A small network was trained on invented records. Each row is its activation on one of them, seen along a few directions.
Records have a field called BUP. Each example row is followed by its value.
Other fields move the rows too, some of them a lot.
In the rows, 500 means zero.
Random noise pushes rows far along 4 fixed directions. That doesn't count. These rows show it; they differ only by the noise:
[559 655 559 528 380 361 559 544 418 629 473 497 506 520 538 538 576 470
 497 455 485 547 499 444 623 414 489 475]
[490 491 627 569 542 589 558 445 485 710 430 566 392 641 398 468 455 493
 533 402 475 658 490 510 444 397 526 417]
[519 756 371 645 278 162 581 583 483 481 519 504 564 471 536 543 700 521
 507 484 644 466 584 463 652 546 426 485]
[483 560 475 553 445 429 536 492 500 558 494 534 498 538 476 504 556 510
 512 493 554 511 513 514 526 519 476 452]
[364 533 534 486 439 717 573 443 391 640 517 377 357 612 464 579 556 386
 534 504 269 540 626 393 561 385 639 322]
[586 475 676 334 518 565 477 489 395 681 466 505 521 509 572 529 439 445
 467 517 372 518 362 483 574 396 517 494]

[470 293 609 405 663 711 397 462 526 641 484 573 456 574 457 437 379 488
 516 539 416 493 397 588 434 542 502 477] | lupo
[317 520 416 703 531 571 517 476 610 531 509 558 357 649 348 435 540 511
 573 438 561 551 668 528 424 604 496 371] | zegop
[476 291 506 470 698 696 432 416 614 472 467 578 470 537 423 398 363 567
 524 504 561 523 423 597 295 558 495 506] | lupo
[507 381 451 301 554 540 371 467 558 409 537 529 621 392 618 467 465 516
 462 662 531 304 381 582 493 666 432 549] | vif
[506 512 502 571 522 507 533 467 543 489 460 527 465 523 461 461 483 530
 519 440 560 568 526 496 422 472 499 497] | vif
[462 485 535 514 486 572 547 488 443 546 507 451 445 553 461 537 509 470
 512 489 380 553 543 469 513 415 573 461] | vovol
[495 457 417 367 500 506 511 466 455 284 579 417 610 398 554 597 493 508
 438 602 458 407 470 495 507 516 543 541] | sotu
[436 449 332 436 491 546 462 490 494 389 575 454 557 457 512 548 545 504
 500 611 530 353 490 516 521 626 506 449] | vovol
[595 512 557 553 504 438 533 536 454 521 468 530 511 498 472 517 455 517
 489 416 529 583 454 489 499 422 500 554] | sotu
[360 623 436 789 414 521 621 495 520 555 483 484 315 643 345 499 592 474
 578 362 508 633 746 429 475 460 556 370] | geza
[615 429 432 411 494 370 444 537 492 357 534 541 672 359 573 529 467 552
 441 577 612 376 357 574 523 600 425 632] | sotu
[636 538 654 343 516 350 376 577 483 625 483 602 617 435 639 469 453 470
 441 541 531 420 324 548 634 563 366 596] | zegop
[527 354 615 696 705 458 495 417 709 651 379 809 444 664 288 297 357 657
 546 364 770 703 395 725 234 570 368 534] | vif
[441 480 421 540 481 512 488 492 530 455 529 500 490 494 474 504 524 485
 509 533 542 442 553 522 494 589 481 485] | geza
[637 492 485 486 528 351 465 537 505 486 476 602 618 457 513 473 470 570
 484 492 671 481 341 564 499 546 405 576] | vovol
[619 632 561 388 370 509 635 510 281 397 503 247 524 380 617 671 529 410
 446 471 286 567 539 279 602 183 664 553] | bozun
[463 488 565 530 564 561 462 504 529 599 482 560 437 576 459 454 460 483
 520 458 488 537 508 515 488 525 483 459] | zegop
[489 462 580 557 537 524 510 478 505 609 477 610 464 585 417 484 432 497
 493 441 529 568 470 566 473 519 468 479] | luze
[559 492 582 467 528 594 619 423 413 448 466 400 471 495 468 567 435 488
 477 434 410 651 501 418 416 263 618 523] | bozun
[541 424 648 373 584 669 447 498 460 637 461 461 448 514 539 479 410 448
 498 494 365 540 427 468 492 398 546 501] | lupo
[606 467 693 469 554 542 481 512 450 664 431 564 474 529 508 476 395 472
 486 420 446 591 403 496 508 401 492 540] | geza
[337 505 361 755 502 752 742 353 480 345 488 338 281 628 261 568 522 511
 579 349 448 731 774 364 276 286 727 348] | bozun
[605 468 578 316 483 405 413 545 430 517 534 557 652 402 625 550 447 470
 414 589 482 372 329 557 631 575 420 592] | luze
[577 573 535 494 505 354 499 544 467 499 505 556 573 491 511 525 489 519
 468 468 568 519 426 507 558 499 449 537] | luze

Which value of BUP does each new row have?
[507 555 501 497 387 483 571 504 426 483 506 399 492 465 535 564 553 452
 488 508 409 511 564 437 556 400 556 514] | vif
[499 430 466 555 566 475 458 489 587 464 494 608 521 503 451 443 452 556
 503 491 634 483 464 590 424 618 429 531] | geza
[678 649 689 354 411 380 493 581 374 626 451 458 565 415 685 540 493 440
 441 466 390 523 398 397 669 337 493 575] | vif
[441 652 385 638 380 526 683 471 423 328 516 297 411 495 455 605 605 476
 527 417 418 607 725 315 481 306 662 440] | bozun
[433 373 382 394 574 682 451 445 527 324 552 414 518 439 521 514 469 505
 500 597 457 394 508 493 420 560 559 486] | lupo
[531 319 582 556 663 605 492 450 560 563 448 629 459 566 364 442 337 569
 502 417 583 622 405 612 326 499 487 532] | sotu
[465 366 432 438 552 586 432 461 547 422 532 536 543 460 504 486 452 513
 486 583 539 388 455 576 450 636 470 514] | geza
[508 348 602 429 658 736 464 440 517 563 455 503 430 539 461 456 361 504
 511 467 428 575 435 508 372 429 559 487] | lupo
